A small network was shown many inputs. Here are its activations along a few directions, one row for each input.
In each table, some parts of the input vary, and every possible input appears once, in random order.
Descriptions start from the smaller parts, as in this example, which fits no table here: one of 3 separate values, together with either a single point or one of 9 places around a ring or (one of 4 places along a line, together with one of 5 places around a ring).
Shared parts are said once, and a part with two or three values counts as separate values.
In the rows, zero is written as 128.

A family of inputs:
R1: [ 85 147 189 146  69  93  54  75  65  55 119 120 172  54 186]
R2: [189  57 115  90 122 210  19 187 153 204 149 137 145 132 117]
R3: [147  85 126 118 168 204  49 182 191 237 124 130 113 145  89]
R4: [ 76 214 121 179  81  62 232 120  99  42 117 136 138 131 155]
R5: [ 50 198 180 181  85  83 103  48 118 130 185  96 151  91 135]
R6: [ 97 191 195 175  49  76  60  71 109 105 158  94 179  78 155]
R7: [ 64 229 132 185 122  60 202  47 109 118 195 141  92 139 155]
R8: [212  41 106  55 128 203  87 174 160 118  69 161 131 132 112]
R9: [158  98 135  98 201 197 107 159 179 220 145 108  77 181  89]
R10: [ 95 191 133 120  91  61 179  96 113  30 109 142 151  87 213]
R11: [175  25 139  87 116 198  23 186 154 152  67 172 145 123  86]
R12: [178  29  75  39 158 167 138 169 132 109  76 115 128 160  87]
R13: [ 78 248 177 181 128  49 142  84 140 141 177 146 111  78 149]
R14: [164  50  73 144 212 178 156 165 151 195 166  92  74 190  62]
R15: [175  49  76  95 208 154 210 171 132 190 115 110 103 189  80]
R16: [ 71 228  90 183 125  60 227  73  91  85 149 151  92 146 165]
R17: [ 97 176 171 151  64  83 121 114  91  25  89 134 169  73 188]
R18: [192  46  72  77 177 165 197 184 117 149  95 117 134 175  80]
What is each input in this table made of? -> one of 2 separate values, together with one of 9 places around a ring
The inputs of R1 and R11 match in every part but the choice among 2 separate values. If R4 is changed in the same way as R1 into R11, which row does it become? -> R18

A family of inputs:
R19: [ 65 234 190 186 126  68 144  88 162 214 214 106 130 130 114]
R20: [100 158 114 181 140 105 157  61 131  48 170 135 104 100 174]
R21: [126 109 152 161 177 168  94 139 191 252 194 118  99 166  67]
R22: [100 135 218 145  41  67  60 133  94  97 105 165 220  50 151]
R23: [128 171 142 164  72 101  61  79 119  57 139 139 181  64 193]
R24: [153  70  62  96 177 190 114 122 162 100 152 134  89 147 116]
R25: [ 92 166 162 106 100  35 248 147  59 138  96 130 135 119 125]
R26: [168  58 105  95 151 149 220 213 106 175  81 121 125 194  75]
R27: [169  84  86  82 114 202  28 120 145 102 101 115 125 125 120]
R28: [170 103  34  81 180 175 172 149 111 151 119  99  70 176 137]
R29: [112 207  81 142 158  93 214  97 113  72 109 124  79 144 177]
R30: [153  41 190  96 100 183  22 189 143 131  56 148 180 120  87]
What is each input in this table made of? -> one of 2 separate values, together with either a single point or one of 5 places along a line
Which other rows agree with R20 in the choice among 2 separate values? List them by row number. -> R19, R22, R23, R25, R29
Which other rows does R27 become when the choice among 2 separate values takes its other values? List them by row number. -> R23
Which other rows does R26 become when the choice among 2 separate values takes its other values? List them by row number. -> R25

A family of inputs:
R31: [147 101 111  95  73 138  32 120 113  68  64 123 168  85 104]
R32: [139 183 191 144  67 101  92 100 142 167 159 182 134 134 140]
R33: [ 94 200 102 177 142  85 178 126 101  79 135 127  92  95 158]
R34: [137  89 146 117  61 166  54 116 112  68  75 147 182 126 117]
R35: [125  87 156 138 166 160 107 169 149 212 143  99 150 143  98]
R36: [151  86  69  80 184 186 190 154 162 118 153  77  95 156 100]
R37: [171  58 108  76 185 179 176 166 134 145 135  93 105 165 131]
R38: [138 188 200 155 116 122  99  58 156 138 189 143 151 108 153]
R39: [113 174 167 174  86 125  86 108 105 150 182 114 134 117 173]
R40: [139 100 136 142 122 142  80 165 135 228 139 113 126 157  98]
R41: [ 93 139  92 115 150  83 176 122 129 117  93 153 126 129 147]
R42: [176  71 123  71  77 149  45 141  91  86 122 169 201  92 151]
R43: [142  65  87 108 172 179 204  99 181 136 111  88  94 157  86]
R44: [150 128 140 149 142 181  89 159 163 185 141 137 120 181  77]
R45: [ 97 153 121 126 141  83 167 119  84 113  64 145 110 112 108]
R46: [107 135  93 123 218 114 170 110 130  95 118 119 106 117 165]
R47: [125 174 132 174 117  84 181 116 117  76 138 159  95 116 143]
R48: [ 61 172 129 140  82  28 177 156 100 124 144 115 116 115 154]
What is each input in this table made of? -> one of 3 separate values, together with either a single point or one of 5 places around a ring
Which other rows does R32 become when the choice among 3 separate values takes its other values? List them by row number. -> R38, R39

A family of inputs:
R49: [ 61 221 199 174  78  58 128  56 119  57 139 104 168  68 177]
R50: [217  69  48  92 200 198 151 145 171 153 108 124  76 174  97]
R51: [126 122 128 108 109 108 117 135 100  63  74 164 140  96 156]
R52: [162  30  70  77 137 216  72 190 122 114  98 115 144 158 123]
R53: [ 97 245 143 149 121  46 184  70 105 125 204 130 117 105 192]
R54: [154  58 103 101  92 158  90 131 112  81  94 125 154 104 116]
R55: [145  50 183  99 164 194  42 159 180 235 178 126 122 139  65]
R56: [125 150 163 171 101 133  37 131 141 210 126 130 139 119 111]
R57: [109 162 181 170  75  83 111 107  98  63 114 157 166  85 172]
R58: [152 128 100  92 175 127 245 159 134 181 116  83 107 184  93]
R59: [ 61 171  91 175 157  87 232 126 126 125 157 150  76 176 105]
What is each input in this table made of? -> either one of 2 separate values or one of 9 places around a ring
